Each row below is a small network's average activation on inputs in which a field has the value named, seen along a few directions.
Values that are neighbours, or in one group, have similar rows; names and order tell nothing.
In the rows, zero is written as 500.
Strong random noise was added to every row along 13 fixed directions; ignore it. To show where, here is one row again and again, with new noise each time:
[423, 310, 414, 545, 585, 376, 606, 632, 802, 655, 515, 392, 570, 458, 537,
 375, 686, 432, 591, 197, 547, 570, 503, 415, 516, 455]
[433, 544, 561, 603, 429, 659, 589, 509, 377, 584, 525, 692, 547, 409, 506,
 682, 340, 616, 449, 461, 474, 442, 676, 630, 458, 447]
[402, 288, 470, 416, 381, 525, 525, 538, 585, 506, 308, 333, 593, 598, 547,
 487, 650, 362, 489, 354, 318, 564, 554, 402, 322, 674]
[410, 490, 585, 424, 529, 494, 548, 415, 366, 527, 479, 410, 376, 443, 511,
 489, 368, 561, 657, 390, 514, 530, 408, 751, 585, 417]
[366, 520, 333, 481, 488, 659, 479, 430, 453, 550, 592, 416, 414, 368, 535,
 593, 641, 577, 536, 502, 496, 540, 548, 579, 515, 492]
[662, 572, 408, 581, 564, 375, 533, 453, 693, 645, 603, 651, 809, 482, 547,
 428, 469, 585, 331, 465, 621, 487, 556, 435, 507, 342]
[388, 529, 484, 402, 833, 396, 545, 293, 663, 514, 225, 564, 440, 319, 442,
 324, 492, 465, 680, 214, 748, 315, 441, 609, 486, 612]
[336, 472, 501, 462, 275, 485, 931, 248, 509, 527, 220, 560, 716, 613, 570,
 738, 304, 301, 641, 743, 729, 497, 411, 336, 175, 346]
[501, 515, 646, 728, 486, 624, 527, 729, 377, 451, 551, 814, 660, 673, 635,
 374, 529, 388, 740, 329, 524, 612, 703, 401, 465, 626]
[482, 401, 559, 568, 568, 350, 534, 575, 740, 587, 488, 551, 531, 435, 382,
 464, 708, 320, 403, 488, 399, 307, 363, 446, 584, 297]
[681, 476, 535, 535, 505, 350, 497, 489, 621, 574, 534, 526, 479, 415, 305,
 539, 474, 636, 207, 537, 658, 413, 311, 542, 720, 236]
[559, 834, 327, 541, 289, 275, 638, 511, 724, 799, 830, 350, 680, 398, 694,
 556, 524, 640, 605, 392, 200, 377, 509, 310, 628, 364]
[703, 457, 616, 467, 344, 456, 522, 740, 415, 499, 535, 265, 293, 547, 417,
 652, 291, 902, 320, 165, 668, 535, 577, 331, 716, 690]
[384, 521, 471, 236, 684, 530, 377, 309, 324, 334, 520, 266, 494, 642, 655,
 415, 637, 370, 601, 589, 486, 466, 474, 414, 410, 614]
[640, 222, 495, 537, 291, 501, 463, 539, 688, 371,  87, 661, 776, 754, 322,
 344, 712, 375, 228, 369, 744, 709, 378, 267, 402, 682]


H, 17 values:
h11: [608, 464, 768, 501, 388, 377, 554, 497, 383, 431, 401, 555, 557, 659, 470,
 470, 229, 417, 498, 673, 404, 541, 371, 652, 477, 339]
h4: [424, 496, 594, 404, 448, 741, 314, 452, 287, 449, 521, 639, 569, 481, 415,
 648, 353, 671,  63, 457, 267, 402, 646, 677, 465, 597]
h2: [517, 375, 305, 607, 500, 539, 594, 594, 665, 608, 415, 362, 227, 217, 379,
 688, 593, 514, 476, 565, 591, 433, 534, 501, 440, 553]
h16: [472, 621, 690, 414, 530, 290, 462, 446, 525, 495, 425, 482, 409, 476, 452,
 346, 427, 410, 648, 394, 199, 321, 295, 663, 637, 478]
h12: [710, 556, 573, 734, 259, 408, 470, 651, 773, 530, 261, 848, 559, 491, 262,
 405, 495, 412, 383, 434, 348, 433, 383, 440, 571, 639]
h3: [598, 534, 455, 260, 403, 350, 493, 313, 565, 471, 289, 348, 490, 528, 398,
 423, 148, 781, 398, 312, 732, 659, 350, 591, 522, 615]
h5: [429, 508, 446, 457, 508, 488, 477, 519, 587, 413, 561, 493, 589, 662, 506,
 462, 725, 434, 426, 483, 517, 493, 442, 204, 529, 526]
h13: [575, 591, 444, 456, 425, 314, 502, 441, 708, 507, 448, 448, 537, 494, 432,
 407, 533, 426, 490, 494, 423, 448, 296, 375, 557, 550]
h7: [278, 439, 622, 424, 387, 461, 646, 536, 511, 520, 465, 520, 635, 594, 484,
 584, 454, 518, 438, 223, 503, 418, 439, 390, 506, 511]
h15: [400, 388, 738, 393, 750, 335, 550, 461, 684, 389, 239, 719, 691, 594, 356,
 388, 519, 290, 302, 298, 622, 173, 404, 276, 442, 575]
h14: [435, 466, 262, 383, 567, 433, 647, 283, 692, 595, 447, 341, 471, 321, 454,
 659, 452, 608, 366, 681, 794, 454, 437, 481, 411, 282]
h17: [300, 555, 476, 485, 552, 579, 581, 478, 473, 383, 500, 652, 519, 599, 498,
 438, 451, 542, 683, 347, 877, 630, 494, 381, 500, 566]
h1: [510, 485, 661, 466, 562, 490, 404, 603, 355, 391, 414, 457, 353, 542, 482,
 391, 436, 531, 622, 344, 486, 495, 545, 595, 564, 629]
h10: [482, 344, 414, 502, 618, 518, 346, 517, 641, 477, 543, 548, 678, 564, 495,
 315, 692, 373, 350, 588, 442, 665, 510, 598, 432, 387]
h9: [411, 471, 493, 517, 692, 496, 348, 452, 626, 489, 401, 647, 414, 351, 353,
 293, 688, 428, 537, 345, 507, 458, 334, 693, 625, 523]
h8: [673, 370, 262, 594, 509, 616, 201, 696, 585, 545, 594, 284, 357, 379, 517,
 451, 903, 480, 379, 597, 156, 589, 686, 513, 491, 698]
h6: [570, 596, 838, 296, 358, 253, 523, 501, 344, 405, 239, 275, 364, 661, 513,
 423, 172, 450, 746, 381, 198, 374, 396, 526, 478, 770]
H is arranged as a tree with 4 forks.
Name the neighbours of h11, in listed order.
Answer: h16, h14, h10, h6
Name the neighbours of h12, in listed order.
Answer: h13
Name the neighbours of h2, in listed order.
Answer: h7
Name the neighbours of h3, in listed order.
Answer: h17
How many steps from neighbour to neighbour lead from h1 to h8, at the fewest?
Answer: 7

K, 17 values:
k8: [564, 337, 420, 762, 664, 599, 574, 785, 682, 601, 507, 581, 432, 294, 517,
 670, 553, 478, 444, 517, 569, 366, 923, 382, 316, 624]
k9: [630, 635, 525, 438, 690, 523, 240, 382, 232, 326, 735, 558, 486, 601, 520,
 277, 608, 573, 509, 582, 685, 578, 301, 617, 747, 470]
k4: [447, 546, 335, 478, 838, 510, 637, 369, 689, 489, 419, 530, 321, 229, 430,
 683, 533, 410, 475, 674, 818, 125, 580, 238, 315, 637]
k15: [651, 408, 370, 647, 447, 435, 387, 568, 685, 675, 733, 534, 632, 483, 482,
 375, 810, 503, 369, 523, 311, 678, 352, 631, 736, 211]
k17: [485, 453, 512, 376, 539, 447, 356, 452, 461, 388, 446, 332, 462, 606, 514,
 400, 726, 206, 588, 781, 265, 396, 424, 489, 409, 467]
k12: [554, 309, 636, 537, 647, 412, 427, 673, 572, 461, 653, 518, 517, 591, 412,
 441, 565, 363, 308, 657, 515, 513, 470, 448, 532, 285]
k14: [445, 690, 278, 512, 338, 581, 575, 383, 506, 568, 697, 423, 426, 399, 504,
 751, 544, 696, 412, 711, 527, 505, 500, 431, 591, 331]
k1: [541, 600, 599, 521, 186, 426, 616, 559, 510, 474, 473, 492, 450, 592, 444,
 652, 437, 495, 485, 565, 383, 429, 340, 305, 590, 430]
k13: [815, 691, 393, 426, 465, 392, 484, 315, 459, 428, 281, 377, 423, 485, 451,
 495, 358, 749, 465, 580, 889, 492, 470, 362, 531, 687]
k5: [602, 593, 629, 392, 793, 172, 361, 403, 526, 479, 710, 530, 678, 632, 624,
  41, 421, 349, 689, 600, 539, 603, 257, 713, 637, 163]
k11: [262, 149, 657, 336, 797, 642, 498, 526, 386, 479, 472, 546, 762, 598, 520,
 645, 364, 503,  70, 377, 563, 376, 827, 583, 184, 404]
k6: [381, 644, 627, 197, 832, 466, 233, 166, 328, 422, 565, 583, 696, 494, 474,
 360, 511, 597, 150, 359, 433, 235, 340, 697, 678, 415]
k10: [565, 718, 566, 493, 534, 342, 664, 535, 703, 571, 489, 590, 601, 480, 519,
 541, 259, 581, 497, 266, 531, 291, 608, 173, 493, 663]
k2: [488, 541, 477, 525, 515, 582, 398, 624, 462, 469, 531, 438, 353, 479, 533,
 553, 567, 492, 552, 421, 324, 392, 628, 384, 484, 777]
k3: [603, 645, 552, 371, 429, 414, 422, 155, 370, 439, 115, 437, 340, 429, 438,
 368, 296, 481, 722, 687, 263, 520, 290, 945, 455, 502]
k16: [433, 379, 563, 536, 454, 524, 454, 630, 653, 541, 451, 523, 490, 406, 294,
 652, 722, 381, 130, 534, 286, 215, 467, 381, 510, 469]
k7: [464, 387, 259, 595, 550, 560, 615, 478, 729, 672, 509, 609, 632, 338, 520,
 504, 368, 733, 388, 226, 809, 716, 701, 593, 421, 496]
K is arranged as a tree with 4 forks.
Name the neighbours of k11, in listed order.
Answer: k8, k17, k13
Name the neighbours of k10, in listed order.
Answer: k7
Name the neighbours of k5, in listed order.
Answer: k12
Name the neighbours of k15, in listed order.
Answer: k6
Name the neighbours of k3, in listed order.
Answer: k14
